A small network was shown many inputs. Here are its activations along a few directions, one row for each input.
In each table, some parts of the input vary, and every possible input appears once, in random order.
A made-up example of a description, with smaller parts first: one of 3 separate values, together with either a single point or one of 11 places around a ring or (one of 4 places along a line, together with one of 5 places around a ring).
Shared parts are said once, and a part with two or three values counts as separate values.
In the rows, zero is written as 128.

Other details of the inputs shift rows strongly along two fixed directions, in all tables alike. That doesn't count.

A family of inputs:
x1: [114 153 101  88 152 106  97  94 126 150 142 194 116 117]
x2: [178 117 158  87 129 119 154 100 133 126 127 116  99  99]
x3: [100 122 131 181 114 158 123 164 162 137 132  74 153 163]
x4: [142 157 135 207  74 131 156 174 158  92  97  33 178 129]
x5: [171 122 132  49 145  98 114  72 117 128 135 170  68 104]
x6: [ 77 139 141 120 190 139  53 105  86 157 123 180 101 143]
x7: [ 83  75 152 207 132 210 114 174 114 139 129  92 106 203]
x8: [111  75 184 164 133 198 108 137 135 156 126  72  68 189]
x9: [133 156 125 171  87 134 151 176 174 107 114  92 177 155]
x10: [126 116 113  89 128 115 137 131 118 137 138 180 123 142]
x11: [117  74 140 202 107 185 136 173 128 115 138  60 139 175]
x12: [164 138 161 164  94 143 135 135 183 105 125  36 131 137]
x13: [161 118 132 190  71 137 211 174 149  92 112  59 172 117]
x14: [146 134  87  69 101  89 164 132 141 128 130 170 135 115]
x15: [ 73 116 158 208 133 185  87 155 125 155 120  65 127 164]
x16: [115 144 131 186 105 142 141 158 159 123 119  96 151 159]
x17: [ 93 127 186  95 193 142  42  70 102 173 125 148  54 139]
x18: [105 120 172 108 180 150  62  80 128 164 141 143  63 154]
x19: [ 78 128 135 116 220 142  25  77  57 147 137 188  82 128]
x20: [178 133  88 123  52  96 200 168 172  85 122  85 175 108]
x21: [145 177 121 116  82  84 155 161 164 115 105 113 191 115]
x22: [122 175 100  45 149  61 102  96 121 145 123 197 133  87]
x23: [142 140 102  51 135  86 158 102 111 146 133 212 121  81]
x24: [150 131  93  79 134  98 132 109 105 105 133 193 116 110]
x25: [170 183 105 105  80  66 156 143 157  88 110 111 196  86]
x26: [ 83 116 141 180 165 169  61 115  94 146 134  97 108 135]
x27: [132  94 128 144 126 146 159 143 122 124 136  96 141 116]
x28: [ 94 105 126 177 157 168  83 127 125 135 149  90 125 151]
x29: [128  98 123 180 111 154 145 147 119 110 127  98 117 150]
x30: [145 138 181 165 110 147 111 129 155 117 111  30 120 131]
x31: [105 130 104 107 183 126  65  73  97 144 155 182  96 112]
x32: [127 108 111  81 174 118 116  80  78 145 149 199  94  85]
x33: [ 92 108 142 216 154 180  90 133 118 127 137  84 117 167]
x34: [180 190  94 116  53  60 182 159 181  81 103  71 210  77]
x35: [111 116  97  57 167 112  98  82  85 163 146 236  73 119]
x36: [167 175  84  60 123  55 134 100 143 101 140 185 164  87]
x37: [105 107 139 107 167 144 127 120  91 148 132 185 107 134]
x38: [174 135 109  74 108  80 187 127 128 102 132 158 166  81]
x39: [125 113 142 159 113 144 179 156 127 133 117 118 136 138]
x40: [163 170 100 136  92 101 152 145 163  83 120 113 178 114]
x41: [116 138 129 152 116 134 127 154 156 130 133 114 162 157]
x42: [ 77  57 167 196 191 217  90 129  69 144 144 113  89 165]
x43: [163 160  83  56  98  58 178 119 132 116 118 209 128 102]
x44: [167 139 123 109  68 100 221 171 162 111 117 118 190 113]
x45: [131  99 111 157 108 152 137 139 124 119 137 104 118 134]
x46: [181 143 148  37 118  86 172  95 145 138 116 163 107  91]
x47: [ 76  68 156 160 169 189 116 139  97 170 144 119 102 159]
x48: [111 169 122  98 152  88 100 103 109 143 113 185 120 111]
Description of these inputs: one of 2 separate values, together with one of 4 places along a line, together with either a single point or one of 5 places around a ring.
Q: The inputs of x7 and x6 match in every part but the place on the line of 4. If x14 is changed in the same way as x7 into x6, which row does it become?
A: x22
Q: The inputs of x19 and x40 match in every part but the place on the line of 4. If x4 is changed in the same way as x19 into x40, which row does it become?
A: x33
Q: Which other rows agree with x29 in the place on the line of 4 and the choice among 2 separate values? List them by row number.
A: x5, x11, x20, x24, x45
Q: Change only the choice among 2 separate values in x30. List by row number the other rows that result.
A: x17

A family of inputs:
x49: [179 163 101 150  63 104 157 153 184  71 121  68 176 115]
x50: [145 112 202 164 109 168 150 141 152 139 104  33 112 140]
x51: [115  70 128 166 153 185 103 124 105 128 154 114  87 162]
x52: [112  73 167 184 154 185 136 148 103 127 140  93 123 158]
x53: [108 112 150 211 109 171 124 161 147 129 126  18 158 135]
x54: [167 162 112  81 126  82 133 105 144 102 134 133 164  77]
x55: [ 60  77 139 132 181 174  82 122  78 184 143 171  79 166]
x56: [137 143 125 148 100 134 126 152 179 116 133  79 170 144]
x57: [111 115 136  87 186 122 123  96  69 150 133 216  99 106]
x58: [162 190 102  62 114  54 139 116 161 105 123 180 170 106]
x59: [186 179  88 165  17  86 194 178 208  72 104  32 199 101]
x60: [146 112  95 134  95 124 157 135 137 116 133 114 121 121]
x61: [101  95 137 173 151 173 118 133  91 135 123 146  89 164]
x62: [114  68 148 146 165 180 117 122  99 140 158 112 108 137]
x63: [174 154 142  57 120  86 122  78 133 126 113 164  68 105]
x64: [104 119 142 179 163 161  72 116 107 115 135 116 105 163]
x65: [121 142 112  64 147  98 138 112 110 149 129 230 116 123]
x66: [ 93 101 193 120 168 174  77 107 130 177 128 120  54 177]
x67: [150 168 104 138  59  96 162 167 200 116 118  69 190 118]
x68: [101 114 164 170 178 161  84 117 102 129 136 106 126 144]
x69: [170 138 121 137  58 113 210 185 186  95 118  96 189 145]
x70: [149 115 136 181  51 142 219 200 154 107 102  39 187 116]
x71: [111 156 138 111 170 111 102 102  97 137 119 170 129 103]
x72: [ 46  95 165 163 217 182  36 100  55 178 136 132  83 140]
x73: [169 210  82  60 108  39 143 100 133  96 107 207 145  77]
x74: [148 142  80  54 125  74 145  98  97 125 119 216 104  88]
x75: [107 172  98  42 163  69  81  87 107 160 128 225 117  98]
x76: [131  86 144 211 108 182 152 171 133 102 128  67 127 180]
x77: [ 90 138 159 217 110 176 120 182 156 136 112  63 161 181]
x78: [151 126  95  44 139  77 154  89 106 137 144 191 122  64]
x79: [120 162  98  95 142  89  91  98 102 128 118 175 109 102]
x80: [160 149  78  41  95  63 175 117 155 134 138 184 146  90]
x81: [ 86  66 142 135 181 188  83 115 105 164 168 146  88 175]
Q: What do these inputs look like to the network?
A: one of 3 separate values, together with either a single point or (one of 2 separate values, together with one of 5 places around a ring)
Q: Which other rows agree with x74 in the choice among 3 separate values? List them by row number.
A: x49, x51, x59, x60, x61, x63, x64, x73, x76, x79
Q: Change only the choice among 2 separate values in x78. List by row number the other rows that result.
A: x53
Q: Change only the place on the ring of 5 in x72. List by row number the other rows that result.
A: x53, x54, x68, x71
Q: Change only the choice among 2 separate values in x68. List by row number the other rows that result.
A: x52

A family of inputs:
x82: [106 108 160 115 163 150  95 100 106 144 137 128  86 128]
x83: [144 163  83 105 115  89 143 116 125 114 128 157 148  82]
x84: [135 121 158 159 136 156 111 112 148 125 135  98  88 163]
x85: [169 132  98 118  88 106 182 132 140 107 123 123 145  84]
x86: [126 131 105 152 121 135 124 139 142 116 144 103 161 124]
x87: [ 91 116 113 147 160 137  87 116  85 134 134 149  99 138]
x88: [158 127  96  90 111  88 158 113 112 111 122 166 117  98]
x89: [149 175 118  89 110  75 122 108 142 119 117 140 152  93]
x90: [ 90 122 125 135 151 151  87 126 102 149 128 162  95 147]
x91: [ 94 115 124 125 158 152  77 125 115 144 143 160 109 157]
x92: [ 96 109 113 137 168 137  77 116 100 130 149 147 113 150]
x93: [109  96 133 123 146 161 112 117  95 153 129 159  78 148]
x94: [122 151 140 145 112 128 117 132 145 121 116  88 149 125]
x95: [162 186 114 104 118  80 117  98 167 106 121 153 128 119]
x96: [141 104 136 146 124 134 157 142 115 107 124 120 136 134]
x97: [113  92 133 111 153 163 102 117 109 148 147 156  91 159]
x98: [145 126 151 131 120 136 138 139 140 126 118  83 124 126]
x99: [127 112 149 136 122 140 171 147 134 141 124 122 138 141]
x100: [115  85 123 127 168 159 101 103 104 141 161 142 102 127]
x101: [131 153 136 145 119 126 115 138 143 126 110  86 148 128]
x102: [113  98 152 121 162 163 117 121  94 147 133 166  97 151]
x103: [115  94 179 193 114 181 123 153 139 132 126  38 120 156]
x104: [101  89 136 112 160 152 113 114 114 165 152 150  97 154]
x105: [144 160 103 102 127  80 146 126 117 100 122 167 159 107]
x106: [142 108 136 149 129 146 160 137 123 115 133 115 143 114]
x107: [155 177 117  90 113  74 122 112 140 124 116 140 152  92]
x108: [146 165 102 104 131  91 148 118 122 108 131 164 167  88]
x109: [146 123 155 136 113 131 136 136 139 129 124  85 125 123]
x110: [127 160 100  95 108  81 150 131 142 138 117 165 140 106]
x111: [115  81 124 126 162 147  99 110  97 132 151 146  95 147]
x112: [161 150 128  71 121  92 146 112 144 117 115 137 125  92]
x113: [143 165 116  93 115  95 146 137 135 116 116 177 156 115]
x114: [115 120 136 207  70 159 163 202 188 124 121  33 184 171]
x115: [ 97 132 142 130 172 143  67 102 112 146 122 131 108 133]
x116: [138 162 122 121  96  93 176 157 160 123 112 134 180 118]
x117: [127  99 150 218  54 177 202 202 172 130 107  16 154 169]
Q: The inputs of x109 and x107 match in every part but one. If x102 is changed in the same way as x109 into x107, which row does it become?
A: x113
Q: What do these inputs look like to the network?
A: one of 2 separate values, together with either a single point or one of 5 places around a ring or (one of 3 separate values, together with one of 4 places along a line)
Q: Change only the choice among 2 separate values in x92. List by row number the other rows that result.
A: x111
Q: Change only the place on the ring of 5 in x82. List by row number the other rows that result.
A: x98, x103, x109, x112
